Each row below is a small network's average activation on inputs in which a field has the value named, seen along a few directions.
Related values have similar rows: they may be neighbours, one step apart, or belong to one group.
In the rows, zero is written as 500.
Random noise pushes rows far along 9 fixed directions. That doesn't count. These rows show it; they differ only by the noise:
[501 519 468 716 375 423 596 576 429 571 303 474 478 538 515 528 503 434
 398 496]
[684 419 580 376 517 466 444 418 445 357 620 578 442 529 595 732 273 597
 685 613]
[624 456 353 517 452 428 529 501 663 682 434 635 743 388 420 684 555 468
 405 642]
[751 480 661 593 445 622 302 485 247 561 698 505 323 517 821 424 225 607
 771 610]
[551 429 457 502 469 448 360 515 428 473 358 517 708 348 631 667 438 502
 441 597]
[498 435 404 511 410 415 561 516 525 302 334 438 532 555 410 405 561 545
 371 403]
[502 633 395 575 376 542 546 535 507 402 449 516 353 660 489 524 373 317
 434 392]
[503 418 552 208 578 475 580 349 754 473 728 503 550 490 177 606 505 806
 577 561]
[606 377 376 492 353 466 474 536 454 240 307 381 569 553 512 204 532 580
 381 447]
[509 459 535 539 484 516 431 460 560 714 587 503 576 384 443 487 544 744
 493 549]
[445 390 716 574 617 444 497 481 383 540 600 361 522 360 470 320 659 709
 653 411]


Values of N:
n14: [647 472 600 492 527 456 728 518 427 559 510 400 496 554 413 299 647 347
 613 665]
n6: [444 607 633 614 518 501 672 570 492 603 490 529 317 660 528 698 389 275
 598 489]
n10: [481 578 584 601 507 511 656 608 282 529 428 291 475 522 541 377 530 285
 536 599]
n9: [744 518 501 630 542 491 722 543 388 496 670 567 331 657 546 412 522 222
 726 471]
n2: [468 423 611 409 625 408 537 559 474 437 305 417 768 379 475 525 579 413
 553 613]
n3: [715 251 353 240 368 260 829 422 607  74 267 475 543 743 253 442 609 702
 377 654]
n11: [444 366 434 438 527 254 656 526 492 313 166 536 622 513 480 629 672 390
 331 537]
n7: [385 465 482 672 526 424 572 574 561 542 365 452 668 419 374 280 831 416
 410 322]
n8: [330 490 411 400 450 582 547 505 698 651 417 436 548 477 346 417 516 605
 337 582]
n13: [344 602 600 237 545 630 501 449 579 622 576 346 605 425 385 444 484 494
 474 718]
n5: [544 409 676 420 594 376 594 526 266 369 437 478 349 560 674 561 393 467
 708 619]
n15: [379 506 338 533 493 492 513 560 636 606 410 531 574 478 493 442 639 399
 317 465]
n1: [581 570 578 596 537 582 445 519 487 836 590 663 387 508 697 792 259 398
 638 694]
n12: [535 475 480 691 587 436 561 507 483 426 619 609 395 534 455 411 668 468
 570 267]
n4: [434 541 510 328 556 632 444 502 549 518 550 345 718 366 369 296 527 458
 496 523]
N is arranged as a ring.
Question: A walk along N starts at n8 and steps to its neighbour n1. Put n14, n9, n2, n7, n12 in the order it reaches them.
Answer: n2, n7, n12, n9, n14
Question: List every value one step from n11, in the order listed.
Answer: n13, n5

Values of H:
h11: [424 400 809 464 650 412 484 456 378 434 534 439 422 440 588 468 536 607
 729 436]
h12: [569 590 660 489 550 545 506 399 385 392 721 504 270 594 518 430 486 585
 684 349]
h15: [854 413 598 451 549 438 713 467 443 529 670 475 546 557 498 314 626 419
 804 750]
h6: [551 708 450 432 424 704 539 593 516 600 569 497 362 670 548 223 310  74
 565 563]
h14: [ 65 625 665 346 676 575 546 526 625 587 503 261 700 314 183 666 515 396
 475 438]
h10: [192 691 463 332 413 796 205 538 421 662 488 322 436 476 658 590 202 611
 319 639]
h8: [598 708 483 519 374 727 583 597 574 644 485 462 449 681 482 243 327 165
 522 607]
h7: [402 467 539 686 444 379 766 466 446 383 578 465  12 754 424 301 660 587
 532 253]
h9: [311 404 453 419 602 546 233 457 511 317 614 350 705 243 480 330 651 723
 434 221]
h3: [419 502 625 684 456 517 601 545 520 725 549 373 351 511 345 373 486 804
 469 464]
h13: [516 582 473 666 514 501 661 626 430 516 427 374 643 456 360 252 768 100
 537 438]
h4: [649 271 366 357 592 348 369 344 507 108 521 717 527 456 595 617 642 667
 453 377]
h1: [362 524 531 523 666 405 609 433 517 281 606 505 386 558 295 628 642 550
 555 199]
h2: [423 513 461 214 597 387 757 518 760 213 418 461 722 582 163 660 476 161
 494 486]
h5: [490 514 562 243 683 567 602 470 624 643 696 519 584 448 380 529 481 406
 680 678]
H is arranged as a ring.
Question: A walk along H starts at h8 and steps to its neighbour h11. Put h12, h10, h9, h13, h5 in the order it reaches them.
Answer: h5, h10, h12, h13, h9
Question: List every value one step from h14, in the order listed.
Answer: h3, h2
Question: List every value one step from h4, in the order listed.
Answer: h15, h7
